These are the activations of a small neural network, seen along a few directions. Each row is one input.
Each table varies a few parts of the input and shows all the possible inputs, shuffled.
A made-up example of a description, with smaller parts first: values(2) and (point or ring(11) or (line(4) and ring(5))).
Shared parts are said once, and a part with two or three values counts as separate values.
(in the rows, 128 means zero)

Other details of the inputs shift rows strongly along two fixed directions, in all tables alike. That doesn't count.

Table:
x1: [ 59  85 141 137 173 117 119 185 138  83 145  70  69 125 119]
x2: [ 91 114 125 127 126 142  97 157 138  92 157 108 102 172 122]
x3: [ 53  88 105 174 116 146 115 179 150 100 146  66  61 144 130]
x4: [152 115 107 164 125  67 249 129 188 127  91  68 116  62 165]
x5: [171 155 133 107 122 158 117 100  98 154 114 183 141 143 128]
x6: [210 172 111 128 111 156 156  90  96 190  88 181 153 113 133]
x7: [185 158 140 105 150 112 140 105 116 146 114 149 171 111 115]
x8: [171 135 112 149 140 133 140 124 111 160  93 124 123  97 118]
x9: [ 32  97 150 128 149 118 152 178 151  90 161  87  78 129 141]
x10: [232 161 122 116 140 131 127  86 104 162  86 165 164 115 112]
x11: [ 75 134 149  99 103 152  52 121 105 121 184 165 160 178 116]
x12: [ 85 117 151 108 137 160  33 124  79 130 144 173 130 147 107]
x13: [ 38  83 121 156 112 111 117 163 166  82 161  71  95 138 140]
x14: [ 58 135 169  88 121 156  75 124  87 137 176 183 147 154 127]
x15: [158 146 140 109 130 125  98  91  95 156 120 173 179 112 119]
x16: [207 167 139 103 133 105 142  81 108 168 110 166 201  99 118]
x17: [190 165 119 112 111 121 142 101 141 135 128 146 176 147 125]
x18: [181 111  79 181 108  76 217 132 206 108  85  50 110  93 149]
x19: [ 74 114 145 115 144 146 121 159 120 107 150 128  90 147 132]
x20: [165 112  99 169 126  79 241 134 188 124  77  68  97  70 160]
x21: [102 129 132 113 110 178  37 127 100 115 159 163 124 194 111]
Description of these inputs: values(3) and (point or ring(6)).
The inputs of x15 and x4 match in every part but the values(3) part. If x8 is changed in the same way as x15 into x4, which row does it become?
> x6
Which other rows agree with x21 in the values(3) part? List them by row number.
> x2, x3, x11, x13, x17, x18
Start at x7 and move only the ring(6) part, one step at a time. The first step leads to x1. Which rows follow, in order?
> x10, x12, x15, x16

Table:
x22: [134 130 137 123 139 127 125 123 121 133 120 134 129 123 125]
x23: [138 101  93 180 136  79 225 160 190 107  97  38  81  86 148]
x24: [139 133 122 132 129 136 120 127 126 130 121 133 126 130 121]
x25: [133 130 123 126 116 133 128 122 134 126 127 138 131 139 132]
x26: [140 130 126 130 129 134 119 124 126 131 119 130 124 134 125]
x27: [135 136 124 129 121 132 126 124 131 130 135 127 138 139 126]
x28: [  5  78 144 137 136 153  71 184 123  87 176  98  61 158 126]
x29: [132 132 133 126 139 130 126 127 121 132 122 137 131 119 122]
x30: [130 132 130 124 135 131 128 129 117 136 123 136 133 118 128]
x31: [129 132 130 126 134 128 132 127 116 137 125 138 131 122 129]
x32: [135 128 137 122 135 129 128 123 117 134 125 133 129 122 123]
x33: [139 132 123 125 121 124 120 127 132 124 132 128 140 139 123]
x34: [137 130 123 127 120 128 122 121 132 120 130 133 136 138 132]
x35: [126 127 133 128 125 122 124 119 124 137 127 134 139 117 128]
x36: [131 131 133 119 130 121 128 120 127 123 131 136 140 126 132]
x37: [133 129 135 123 133 130 130 126 118 136 127 137 128 121 130]
x38: [136 132 118 130 125 138 122 129 122 133 122 132 128 129 127]
x39: [133 133 133 117 131 118 125 126 127 127 134 131 143 128 124]
x40: [129 136 134 121 131 125 132 124 127 133 137 130 142 128 127]
x41: [127 131 133 118 126 126 133 121 129 130 128 141 135 127 133]
x42: [126 137 136 120 125 127 135 123 127 133 132 136 135 127 130]
x43: [141 128 125 129 125 136 122 124 123 131 125 129 124 134 123]
x44: [133 137 126 128 115 135 130 124 132 130 131 133 132 139 129]
x45: [132 128 122 135 114 130 118 119 128 134 126 130 135 128 128]
What is each input in this table made of?
> values(2) and (point or ring(5) or ring(6))
The inputs of x32 and x43 match in every part but the values(2) part. If x42 is changed in the same way as x32 into x43, which row does it become?
> x44
Change only the values(2) part in x27. List by row number the other rows that result.
> x40
Change only the ring(6) part in x26. List by row number the other rows that result.
> x23, x24, x28, x38, x43

Table:
x46: [ 60  95 136 113 150 132  52 148 105  85 158 141 111 155 121]
x47: [ 84 102 100 160 151 115 148 185 147  85 126  62  81 118 138]
x48: [173 128 123 162 120 123 181 108 137 163  90 109 130  90 128]
x49: [193 116 101 144 138 108 170 112 136 142  91 122 113 102 150]
x50: [180 135 115 138 148  95 163 103 160 116  86 122 139  98 132]
x51: [192 127 101 141 135  97 157 113 139 115  85 110 136 101 142]
x52: [ 24 100 119 159  98  85 180 139 175 102 165  81 132 108 180]
x53: [ 66 123 120 130  90 171  65 178 133  98 162 144  96 187 130]
x54: [ 43 103 161 110 129 139  70 156  92 133 176 129 116 132 120]
x55: [ 82 101 128 158 115  97 151 153 175 106 145  36  85 157 120]
x56: [185 125 114 148 141 120 172 102 149 146  82 125 108  97 146]
x57: [187 154 106 153 112 123 192 121 169 134 108 117 128 141 131]
x58: [178 139 102 168 124 115 161 107 142 149  84 103 130  96 129]
x59: [ 62 101 153 128 114 156  69 135 132  96 163 143  93 188 121]
x60: [184 130 111 149 136 112 166 102 145 129  73 120 115 102 141]
x61: [ 57  99 124 142 126 153  50 151  88 118 156 123 102 154 118]
x62: [ 45 100 150 118 122 152  72 152  84 135 169 125 106 137 119]
x63: [ 44 105 156 116 128 127  68 152  95 121 181 132 119 136 104]
x64: [ 50 115 149  97 152 142  81 173 105 105 177 140 123 154 113]
x65: [147 146 160  91 125 156 103  88  89 158 116 190 143 126 126]
x66: [ 51 122 134 133 144 176  71 157  99 112 144 141  84 160 121]
x67: [154 140 159  79 128 132 100 101  84 153 132 190 157 126 131]
x68: [ 71 103 131 138 150  94 174 184 146  98 148  77  82 107 127]
x69: [182 134  92 152 133  87 155 118 143 133 106 101 158  97 123]
x70: [ 26 113 117 145 113  97 200 155 174  92 162  95 120 119 187]
x71: [ 85  92 100 163 154 127 162 184 144 112 132  74  58 119 146]
x72: [142 173 155  93 134 148 114 109  95 155 135 194 157 131 106]
x73: [143 156 152 102 129 139  87  97 108 159 138 174 187 126 102]
x74: [192 139 126 125 114  91 180  98 166 126 101  98 127 151 131]
x75: [177 152 147  87 121 147  88  88 116 129 151 168 158 173 128]
x76: [196 145 115 141 117 105 168 109 166 137 132  83 149 127 132]
x77: [149 162 147  83 131 148 114 122  79 164 139 187 159 132 126]
x78: [161 157  89 106  72 182  93 111 122 139 127 187 150 172 118]
x79: [173 147 121 112  74 153  74 107 125 128 121 192 150 171 133]
x80: [ 77 100 158 109 133 156  72 134 112  78 193 119 111 177 123]
x81: [ 52 117 136 132 150 184  77 158 103 129 152 146  77 155 126]
x82: [180 158 102 150 141 124 172 124 148 129  84 111 133 102 132]
x83: [187 124  91 162 126 112 165 117 133 163 102 105 127  96 138]
x84: [ 95 113 124 141 144 119 166 175 176  86 162  52  80 149 140]
x85: [171 136 144 124 138  86 184 103 152 131  99 129 132  84 127]
x86: [185 148  90 138 147  99 175 134 141 124 103 115 146 109 130]
x87: [ 74  87 116 181 143 126 143 158 158 125 126  63  66 103 135]
x88: [201 152 112 135 131 124 195 121 148 116 138  93 145 131 132]
x89: [184 136 114 146 138 108 158 103 152 118  76 114 132  96 138]
x90: [ 51  89 167 123 137 168  78 138  98 115 142 149  82 147 125]
x91: [146 169 150  88 143 151 107 113 107 149 135 188 174 137 108]
x92: [143 168 148  95 128 172 117 109  84 169 123 187 144 132 120]
x93: [181 146 107 123 148  96 181 143 147 129 102 111 159 110 130]
x94: [ 30  91 129 141 110  81 186 134 179  82 154  98 118 113 192]
x95: [166 155 111 130  62 157  68 112 122 148 132 175 165 165 121]
x96: [154 148 132 102 126 129  76 111  96 152 134 165 196 139 107]
x97: [181 119 110 157 117 112 179 118 123 160  99 105 134  95 132]
x98: [167 137 122 110 125 146  79  95  79 139 112 185 144 148 129]
x99: [185 124 119 119 145  80 166 122 152 118  94 114 158 103 135]
x100: [150 159 128 122 129 144  72  93 104 150 126 173 177 133 104]
x101: [178 144 104 164 127 112 153 108 149 139  87  97 146  91 126]
x102: [ 80  94 120 182 110 113 150 155 183 103 144  57  84 141 125]
x103: [ 78  77 138 128 157  81 152 168 163  81 141  74  97 107 135]
x104: [ 60  98 146 156 139  93 155 159 161 110 143  67  90  90 117]
x105: [141 171 159  88 134 159 116 113  92 167 131 191 154 127 122]
x106: [ 35 112 174 115 133 150  72 147 105 136 167 132 111 127 117]
x107: [145 149 172  83 131 143 101  92  97 156 123 193 153 121 127]
x108: [ 71  96 132 162 148 138 178 175 147 113 121  77  60 112 136]
x109: [ 72 111 114 157 164 113 154 175 167  86 128  73  84 115 128]
x110: [174 132 139 119 147  89 177 108 164 125  99 123 149  90 130]
x111: [ 37 108 162 123 126 163  74 143  97 138 160 129 101 132 115]
x112: [199 139 114 148 116 112 176 105 150 125 142  79 157 119 126]
x113: [186 135  91 160 123 101 151 118 136 136  96  93 151  96 129]
x114: [163 159 109 114 128 162  93 117  74 150 119 183 145 154 124]
x115: [155 137 148  86 121 145 101  97  75 155 124 187 148 131 130]
x116: [148 170 143  93 144 153  97 117 108 145 122 183 178 145 110]
x117: [ 42 111 157 121 142 144  54 152 121 114 158 124 135 145 104]
x118: [151 159 135  90 124 161 115 118  71 166 132 184 149 137 124]
x119: [159 143  92 119  57 170  74  95 124 148 130 173 163 161 111]
x120: [165 135 101 101  69 166  79  90 127 128 119 190 148 166 123]
x121: [ 72  86 128 146 145  85 146 173 160 101 152  57 112 101 123]
x122: [177 133 132 123 148  92 168 112 165 121  85 118 153  98 131]
x123: [188 160 114 129 117 107 194 119 161 137 109  96 129 158 125]
x124: [ 59  80 155 118 134 156  76 148  85 112 151 145  87 152 129]
x125: [179 127 131 119 134  75 183 113 139 128 108 125 137  89 131]
x126: [158 148 131 108 124 170 113 119  69 164 126 188 145 147 123]
What is each input in this table made of?
> values(3) and (point or line(6) or (values(2) and ring(10)))
The inputs of x59 and x57 match in every part but the values(3) part. If x98 is changed in the same way as x59 into x57, which row does it become?
> x114
The inputs of x62 and x118 match in every part but the values(3) part. If x100 is changed in the same way as x62 into x118, which row does it become?
> x109
Change only the values(3) part in x83. List by row number the other rows that result.
> x49, x71
Change only the values(3) part in x117. List by row number the other rows that result.
> x116, x122
Change only the line(6) part in x120. List by row number the other rows that result.
> x59, x74, x75, x79, x80
Change only the values(2) part in x63. List by row number the other rows that result.
> x104
